A small network was shown many inputs. Here are its activations along a few directions, one row for each input.
Each table varies a few parts of the input and shows all the possible inputs, shuffled.
A made-up example of a description, with smaller parts first: one of 5 places around a ring, together with either a single point or one of 11 places around a ring or (one of 3 separate values, together with one of 4 places along a line).
Shared parts are said once, and a part with two or three values counts as separate values.
In the rows, zero is written as 128.

Other details of the inputs vary at random and push rows far along three fixed directions, the same in every table; ignore that.

A family of inputs:
row 1: [131 126 121 111 128 111 136  83  86 135 122 121 104]
row 2: [136 142 123 106 144 114 120 138  93 135 162 129 140]
row 3: [104  99 159 115 136  96  74 184 120 108 102 122 134]
row 4: [132 137  65 163 109 149 165 133 151 128 103 146 101]
row 5: [ 89 100  98 187 123 140 130 110 162 125  75 148 102]
row 6: [130 131 121 181 128 166 148 130 171 113  58 161  81]
row 7: [120 136 111 105 135 100 159  79  86 138 152 129 109]
row 8: [ 95 134  79 164 112 129 114  87 138 165 208 103 185]
row 9: [151 123 169  93 146 124 124 199 132 109 124 124 142]
row 10: [130 130 149  89 101 116 139  54  83 142 194  86 164]
row 11: [119 110 161 102 148  98 194 118 112 102  86 139  76]
row 12: [139 141 105 162  98 161 155 145 145 124 159 125 168]
row 13: [150 141 169  91 161 128  97 186 158 131 120 138 130]
row 14: [152 132 175  98 152 139  80 167 147 126 107 128 124]
row 15: [100 101 156 121 141 111  70 145 131 129 124 133 146]
row 16: [126 166 101 154 103 152 145  72 147 158 191 129 164]
row 17: [ 81 113  84 175  95 114 151 112 145 120 126 138 121]
row 18: [105 102  77 170 116 119 119 104 153 102  72 163 117]
row 19: [ 92 117 100 175  86 138  97 117 140 133 149 128 170]
row 20: [139 108 124 158 109 158 166 156 161  98  52 138  87]
row 21: [125 119 124 117 136 108 150  86  87 125  96 133  80]
row 22: [131 133 123 111 127 112 124  79  75 140 152 115 128]
row 23: [145 116 176 101 138 126 114 160 107 110 123 115 138]
row 24: [140 140 173 114 152 134  91 134 120 129 136 131 138]
row 25: [140 127 125  93 125 109 119  96  93 141 133 110 116]
row 26: [125 114 128 113 141 103 156  88  90 122  80 135  66]
row 27: [154 113 174  96 134 132 108 179 124 109 111 113 136]
row 28: [121 122 121 103 151  98 168 111 103 121  94 144  68]
row 29: [126 121 144  85 121 106 176  97 119 124 135 113 114]
row 30: [151 120 172  93 150 123 123 206 132 106 117 127 137]
row 31: [136 148 117  80 127 105 116  96  85 155 205 104 161]
row 32: [108 120  85 181 110 139  90 160 140 134 131 101 161]
row 33: [112 142 157  99 151  96 164  54 107 142 146 139 102]
row 34: [150 128 151  91 172 111  99 207 108 116 114 141 119]
row 35: [ 86 119  86 170 112 122 138  71 146 153 165 133 145]
row 36: [133 119 113 147 111 146 186 153 166 106  79 141  97]
row 37: [ 86 115  91 175  95 126 129 117 151 132 151 143 150]
row 38: [ 96 122  86 180 112 144 106 101 143 149 147 106 161]
row 39: [135 142 123 108 146 114 120 138  92 134 162 130 140]
row 40: [138 140 102 152  93 157 159 134 148 128 160 120 165]
row 41: [138 158 108 171 119 166 131 141 170 139 145 149 151]
row 42: [129 140  67 172 112 149 165 127 138 127 115 150 108]
row 43: [ 83 117  82 163 105 105 149 102 128 128 146 119 125]
row 44: [ 73 105 135 109 129  74 137  41 108 152 170 131 126]
row 45: [136 122 105 162  86 163 165 115 151 117 104 121 121]
row 46: [146 127 158  91 133 123 130 169 128 119 145 115 151]
row 47: [125 149 115 158 125 147 160 107 160 136 122 151 114]
row 48: [140 129 167  97 122 123 112 115  86 128 180  98 173]
row 49: [140 155 160  82 142 118 101 115 127 155 191 116 165]
row 50: [154 126 143  77 161 112  98 205 124 122 110 131 114]
row 51: [139 137 121  98 142 114 121 142 105 135 149 126 130]
row 52: [146 151 122 178 118 181  97 154 161 130 133 141 158]
row 53: [ 84  92 131 120 174  77 153 129 129 122  75 127  59]
row 54: [132 140 150 100 126 128 116  74 127 146 146 115 127]
row 55: [145 131 125 101 126 119 104 115  94 141 144 111 134]
row 56: [136 141  76 179 100 158 133 109 117 134 131 133 136]
row 57: [152 132 138  90 158 117  99 198 118 123 124 132 127]
row 58: [139 121  82 174 112 153 151 140 143 116  57 148  79]
row 59: [148 119 180  93 158 118 123 208 122 102 115 132 135]
row 60: [119 130 154 117 140 121 147  63 120 131 108 134  88]
row 61: [120 122 165 119 155 118 150  90 125 117  73 148  65]
row 62: [116 137 159  89 151  97 162  67 121 140 130 137  92]
row 63: [133 135 117 175 120 168 143 124 173 120  72 152  92]
row 64: [120 112 149 108 116 114 176  68 101 118 112 114  98]
row 65: [124 106 155  94 142 104 191 129 131 103  71 136  69]
row 66: [157 144 134 155 126 178  81 184 174 127 114 137 149]
row 67: [133 127  86 184 117 153 149 133 127 116  76 152  94]
row 68: [133 112  90 160 138 134  66 214 178  98 107 170 162]
row 69: [121 109 159 108 127 112 172  86  99 111 100 121  92]
row 70: [139 139 162 111 140 135 102 114 127 135 136 125 132]
row 71: [110 119  99 172 103 133  83 172 138 123 132 109 166]
row 72: [158 147 124 161 117 184  83 178 179 132 123 134 157]
row 73: [109 102 144 106 170  88  89 204 124 119 115 113 120]
row 74: [142 147 162  95 153 124 108 148 143 139 146 133 139]
row 75: [145 131 168  83 139 116 121 160 108 124 171 110 168]
row 76: [107 127  95 166 118 140  76 138 134 151 169  89 185]
row 77: [141 120 160 105 121 129 127 128 108 118 137 108 142]
row 78: [139 122  90 167 118 149 148 140 137 116  61 147  82]
row 79: [132 170 107 156 107 155 128  89 141 159 205 128 184]
row 80: [151 150  80 146  88 157  97 111 116 155 185 103 182]
row 81: [139 147 151  96 142 125 118 130 148 144 146 130 133]
row 82: [155 113 172  90 129 132 107 177 129 112 110 109 135]
row 83: [110 149 150 103 142  98 163  37 100 150 171 132 119]
row 84: [157 134 135 144 103 168  99 176 135 121 156 110 186]
Description of these inputs: one of 2 separate values, together with either a single point or one of 8 places around a ring or (one of 3 separate values, together with one of 11 places along a line).
The inputs of row 29 and row 82 match in every part but the choice among 2 separate values. If row 12 is changed in the same way as row 29 into row 82, which row does it become?
Answer: row 69
The inputs of row 49 and row 72 match in every part but the choice among 2 separate values. If row 39 is changed in the same way as row 49 into row 72, which row does it become?
Answer: row 67
The inputs of row 14 and row 13 match in every part but the choice among 2 separate values. If row 10 is changed in the same way as row 14 into row 13, which row does it become?
Answer: row 40
Start at row 39 and move only the place on the line of 11, one step at a time. The first step leads to row 2. Which rows follow, in order?
Answer: row 34, row 7, row 42, row 28, row 51, row 57, row 31, row 4, row 50
Which other rows does row 48 become when the choice among 3 separate values takes its other values? List them by row number.
Answer: row 24, row 67
Which other rows does row 55 become when the place on the line of 11 takes its other values? List them by row number.
Answer: row 1, row 21, row 22, row 25, row 26, row 56, row 58, row 67, row 78, row 80
Which other rows does row 76 become when the choice among 2 separate values takes its other values? List them by row number.
Answer: row 53

A family of inputs:
row 85: [135 146 107 139 103 143  72 112 117 154 202 132 212]
row 86: [158 116 179 100 155 117 148 183 115 100  67 141  81]
row 87: [110 102 177  75 149  79 135  75 118 130 103 123  84]
row 88: [127 122 148 102 128 120 127 110 130 126 124 125 121]
row 89: [157 141 161  95 158 139  87 213 140 127 136 130 151]
row 90: [107 126 146 114 135 102 124  66  83 142 147 135 131]
row 91: [104 139 119 147 107 120 138  76 112 130 159 111 155]
row 92: [115 121 121 135 110 129 148  80 145 133 118 130 113]
row 93: [101  99 150 106 150  84 119 155 100 110  72 133  68]
row 94: [137 129 169 111 136 136  79 164 130 135 151 108 163]
row 95: [113 112 175  73 159  72 123 116 105 105  99 128 105]
row 96: [159 145 135 118 136 137 142 169 132 124 129 138 126]
row 97: [107 118 112 107 106 102 133  59  97 146 205  91 182]
row 98: [162 120 170 115 153 140 125 219 134  99  70 142 102]
row 99: [ 90 109 131  93 143  72 172  46  88 143 160 107 116]
row 100: [121 138 116 147 125 139 137 115 157 142 132 132 124]
row 101: [123 130 118 152 148 133 126 134 142 122 126 152 117]
row 102: [146 154  67 198  94 187 173 152 176 126 113 153 127]
row 103: [158 143 137 110 117 152  88 170 135 128 169 117 183]
row 104: [116 130 145 131 115 128 115  89 127 147 161 104 149]
row 105: [136 123 114 107 118 122  66 164 113 141 197  96 205]
row 106: [122 132 154  95 125 114 151  72  91 136 153 110 123]
row 107: [122 151 125 127 115 128 102  84 134 172 214 102 183]
row 108: [152 151  42 200  80 192 113 114 156 144 140 119 165]
row 109: [138 103 131 144 146 139  81 252 144 107  90 126 140]
row 110: [134 113 153 111 156 116  96 155 127 105 116 146 121]
row 111: [133 132 171  75 164 107 117 145 118 131 132 125 117]
row 112: [129 154 108 127 112 138 161  82 120 146 173 123 141]
row 113: [105 109 110 185 131 137 176 100 141 101  63 163  61]
row 114: [110 111 183  80 153  93 150  89  99 124 100 120  79]
row 115: [152 146  55 212 120 192 125 183 184 128  69 148 111]
row 116: [ 99 133 101 151 118 128 198  51 145 136 104 142  73]
row 117: [158 129 163  94 141 142  74 204 142 119 132 125 161]
row 118: [127 121  97 158 107 147 201  99 152 105  61 157  67]
row 119: [ 88 124  61 157  76 110 157  41 113 142 147 126 114]
row 120: [166 138 130 124 119 155 115 186 142 115 129 134 153]
row 121: [169 154  95 156  84 170 130 147 142 133 173 125 183]
row 122: [112 123 103 179 104 155 193  91 150 116  73 144  76]
row 123: [145 128 162 107 138 131 133 154 115 116 114 126 119]
row 124: [137 127 116 124 142 129  70 215 135 135 163 113 181]
row 125: [116 114  71 217  94 174 150 164 169 118 106 130 150]
row 126: [114 118 170  82 180  79 116 116  97 131 106 155  94]
row 127: [147 115 166  87 171 107 100 145  92 123  81 111  86]
row 128: [104 154 120 114 120  98 129  52 101 151 208 103 173]
row 129: [102 117  77 177 119 125 147 153 153 120  71 156  74]
What is each input in this table made of?
Answer: one of 3 separate values, together with either a single point or one of 6 places along a line or one of 8 places along a line
The inputs of row 112 and row 123 match in every part but the choice among 3 separate values. If row 107 is changed in the same way as row 112 into row 123, which row does it become?
Answer: row 104
The inputs of row 125 and row 97 match in every part but the choice among 3 separate values. If row 98 is changed in the same way as row 125 into row 97, which row does it become?
Answer: row 120
Start at row 87 and move only the place on the line of 8, one step at a time. The first step leads to row 92. Which rows follow, in order?
Answer: row 88, row 117, row 103, row 118, row 120, row 121
Which other rows does row 108 become when the choice among 3 separate values takes its other values? List them by row number.
Answer: row 115, row 127
Which other rows does row 88 become when the choice among 3 separate values takes its other values? List them by row number.
Answer: row 114, row 116

A family of inputs:
row 130: [137 142 111 153 108 157 117 138 144 135 153 123 162]
row 131: [108 130 105 148 106 127 180  54 126 134 126 131 105]
row 132: [111 118 125 143 133 123 148 108 142 123  90 145  89]
row 133: [131 137  97 184 111 168 111 160 171 129 122 141 150]
row 134: [115 130 129 117 120 114 146  61 108 141 152 118 126]
row 135: [149 130 151 121 142 142  79 203 146 122 128 130 155]
row 136: [143 114 196  51 172  89 116 155  93 116 106 121 100]
row 137: [129 125  97 163 114 144 208 109 147 109  66 153  68]
row 138: [121 124 138 114 132 115 160  94 118 125 117 128 102]
row 139: [118 110  65 188 102 148 121 194 153 116 107 129 143]
row 140: [157 142 141 115 127 146  90 180 130 130 165 116 179]
row 141: [ 99 135 137  98 129  91 126  30  94 158 184 113 138]
row 142: [120  84 138 111 160  91 109 216 116  91  51 132  86]
row 143: [131 109 186  82 175  98 104 170 122 112  82 136  94]
row 144: [129 138 126 107 116 118 163  70  99 137 157 116 125]
row 145: [155 130 152 115 141 144  88 204 141 119 127 127 154]
row 146: [152 159  95 145  91 164 132 123 126 143 192 112 182]
row 147: [147 143  96 172 102 174 132 164 159 124 129 134 150]
row 148: [136 139  98 182 107 171 119 164 170 126 125 138 153]
row 149: [126 108 164 112 176 113  99 189 148 109  54 154  80]
row 150: [130 136 125 107 115 119 163  70  99 137 154 116 124]
row 151: [132 136  96 185 113 167 105 160 170 131 119 142 148]
row 152: [143 140 156  99 136 126  66 151 115 146 192 106 191]
row 153: [111 132 107 143 106 127 184  52 120 133 130 128 103]
row 154: [ 99 125 147  98 146  87 132  54 101 144 146 124 112]
row 155: [ 97 119 115 148 131 115 169  65 135 128  91 144  76]
row 156: [108 131  83 130  89 109 100  84  73 153 238  86 211]
row 157: [131 122 189  55 161  87 105 122  90 131 149 111 130]
row 158: [158 145 149  89 128 132  91 154 107 139 193 104 187]
row 159: [134 138  97 183 108 170 115 162 170 127 124 139 150]
row 160: [105 116  99 174 121 137 176  96 159 117  57 158  64]
row 161: [153 119 193  46 171  91 124 160  87 115 109 121  97]
row 162: [108 119 124 144 134 121 144 107 144 125  89 147  89]
What is each input in this table made of?
Answer: one of 3 separate values, together with either a single point or one of 10 places along a line
The inputs of row 156 and row 142 match in every part but the choice among 3 separate values. If row 146 is changed in the same way as row 156 into row 142, which row does it become?
Answer: row 161
Which other rows does row 134 become when the choice among 3 separate values takes its other values? List them by row number.
Answer: row 135, row 148

A family of inputs:
row 163: [130 123 121 169  92 178 166 152 171 107 105 131 139]
row 164: [147 164 146  99 127 134  83 121 123 157 216 106 186]
row 165: [129 128 137 137 133 128  82 171 149 129 152 133 166]
row 166: [141 151 162  83 143 120  87 109 113 151 178 106 147]
row 167: [133 128 102 194  68 176 173  99 163 119 121 122 145]
row 168: [142 144 124 112 120 130  90 183 106 129 180 110 183]
row 169: [105 105 171  96 169  93 110 121 113 112  89 142  90]
row 170: [114 127 149 123 143 107 156 100 130 137 105 148  94]
row 171: [124 119 124 135 132 134  69 170 143 125 136 119 166]
row 172: [159 138 110 158 135 165 129 170 157 118  87 147 117]
row 173: [139 115 152  79 157 100 144 145 101 113 102 142  88]
row 174: [126 128 105 118 110 111 173  48  92 136 130 129  96]
row 175: [117 102 144  99 154  97 118 133  95 126 111 112 106]
row 176: [ 90 126  74 147  86 107 184  16  94 157 194 100 137]
row 177: [127 135 111 178 121 165 130 149 169 130  89 157 112]
row 178: [141 123 156  88 174 109 154 136 119 112  89 144  82]
row 179: [103 114 122 127 130 105 125 122 138 128 122 123 128]
row 180: [136 132  94 162 109 145 131 158 128 119  97 134 123]
The inputs of row 174 and row 173 match in every part but one. If row 171 is changed in the same way as row 174 into row 173, which row does it become?
Answer: row 179
What is each input in this table made of?
Answer: one of 2 separate values, together with either a single point or one of 8 places around a ring
Which other rows does row 169 become when the choice among 2 separate values takes its other values? List them by row number.
Answer: row 165
Which other rows does row 170 become when the choice among 2 separate values takes its other values? List them by row number.
Answer: row 177
